These are the activations of a small neural network, seen along a few directions. Each row is one input.
Each table varies a few parts of the input and shows all the possible inputs, shuffled.
Descriptions start from the smaller parts, as in this example, which fits no table here: line(4) and (point or ring(9) or (values(3) and ring(5))).
Shared parts are said once, and a part with two or three values counts as separate values.

Other details of the inputs vary at random and push rows far along two fixed directions, the same in every table; ignore that.

Rows:
r1: [ 41  39  59 -17  13 -35  27 -25  -1  19  30 -29]
r2: [-39 -21  -8 -27  28  -9  27  31  26 -16   0  23]
r3: [-12 -10 -46  19 -15  28 -26   3 -32  14 -40   5]
r4: [-32  -7  24 -39  44 -23  44  14  47 -13  32  11]
r5: [-30 -31 -30   0 -11  20 -13  28  13 -36  -5  38]
r6: [ 29  45  89 -20  42 -35  31 -56  33  32  57 -66]
r7: [ -7  -5 -40   0 -23  33 -28   1 -48   6 -37  11]
r8: [ 55  18   1  51 -44   0 -30 -22 -22  14  -5 -19]
r9: [-50 -29 -43 -16   3  31  -9   5   2  -7  -7  24]
r10: [ 55  24  20  44 -25 -12 -18 -13 -15  10  -7 -27]
r11: [-31  -8  23 -40  37 -18  42   7  47 -11  39  14]
r12: [ 47   7 -22  60 -46   6 -38   6 -42   6 -46 -11]
r13: [ 35  27  11  27  -7  -5 -16 -27 -30  39 -23 -46]
r14: [-25 -19   7 -34   9   6   2  27  16 -48  14  31]
r15: [-36 -29 -45  -8  -6  13   6  20   7  -9  -4  41]
Description of these inputs: values(3) and (point or line(4)).
The inputs of r6 and r11 match in every part but the values(3) part. If r7 is changed in the same way as r6 into r11, which row does it become?
Answer: r1
Change only the line(4) part in r10. List by row number the other rows that result.
Answer: r5, r8, r12

Rows:
r16: [-35   0  34 -42  55  -7  23 -13  37   0  37 -23]
r17: [ -6 -23 -32   6 -16  -2   4  30 -11  -1 -23  33]
r18: [-10 -21 -43  10 -22  -3   7  24  -2   3 -14  29]
r19: [-68 -19  25 -50  66   3  44  -2  77 -16  51  10]
r20: [  6   1 -16  10 -27  24 -34 -14 -32   2 -17  -4]
r21: [ -8 -25 -35  13 -27  12 -18  15   2 -28   0  25]
r22: [ -6 -11 -31   7 -12   6   8  31 -16  -5 -23  35]
r23: [ -6 -21 -30  25 -14   7 -20  22  -6  -6 -32  15]
r24: [-65 -15  36 -72  55   2  22  -4  52 -36  59  10]
r25: [-68 -22  29 -59  52  10  36  -5  72 -38  66  25]
r26: [ 84  59  51  24 -12 -39   9 -49 -39  54  -1 -66]
r27: [-13  -9 -25  16  -1  18 -12  29  -7 -16 -31  21]
r28: [ -8 -21 -31  12 -26  13 -19  17   0 -29  -3  26]
r29: [ 38  40  32  -2  13 -24  13 -42 -16  50  17 -43]
r30: [-11 -20 -41  10 -20  -2   6  26  -5   1 -16  31]
r31: [  5  -9 -23  14 -26  21 -26  20 -17 -28 -17  27]
r32: [-20   4  50 -47  28  -6  12 -11  30 -24  39  -9]
r33: [-13   5  50 -45  23  -7  11  -9  27 -27  35 -15]
r34: [ 81  60  48  26 -12 -37   5 -52 -41  61  -1 -63]
r35: [ 18   2 -31  25 -24   9  -2  24 -38   7 -36  25]
r36: [-15 -13 -27  17  -4  14 -12  27  -4 -15 -29  20]
r37: [ 14  24  51 -12  26 -20  12 -24  11  16  17 -47]
r38: [ 15   6 -21  26 -17  16 -27 -14 -35  26 -34 -24]
r39: [ -3 -25 -22   5 -23  13 -24  22  -3 -31 -11  30]
r40: [  5 -13 -39  43 -26   6 -22  12 -14   5 -31   6]
r41: [  3  20  12  -8  14  -7  27 -25  20  36  22  -6]
r42: [ 19  24  52 -11  22 -21  12 -22  10  12  13 -51]
r43: [ -9 -23 -42  31 -19   5 -15  15   0  -3 -22  12]
r44: [  7  -6 -21  12 -23  25 -26  22 -20 -29 -19  28]
r45: [ 68  53  40  18  -4 -31   7 -52 -32  59   4 -58]
What do these inputs look like to the network?
Answer: values(3) and (point or line(4) or line(5))
The inputs of r35 and r44 match in every part but the values(3) part. If r22 is changed in the same way as r35 into r44, which row does it become?
Answer: r31
List by row number the other rows that have the values(3) part in common with r23.
Answer: r16, r19, r27, r36, r37, r38, r40, r42, r43
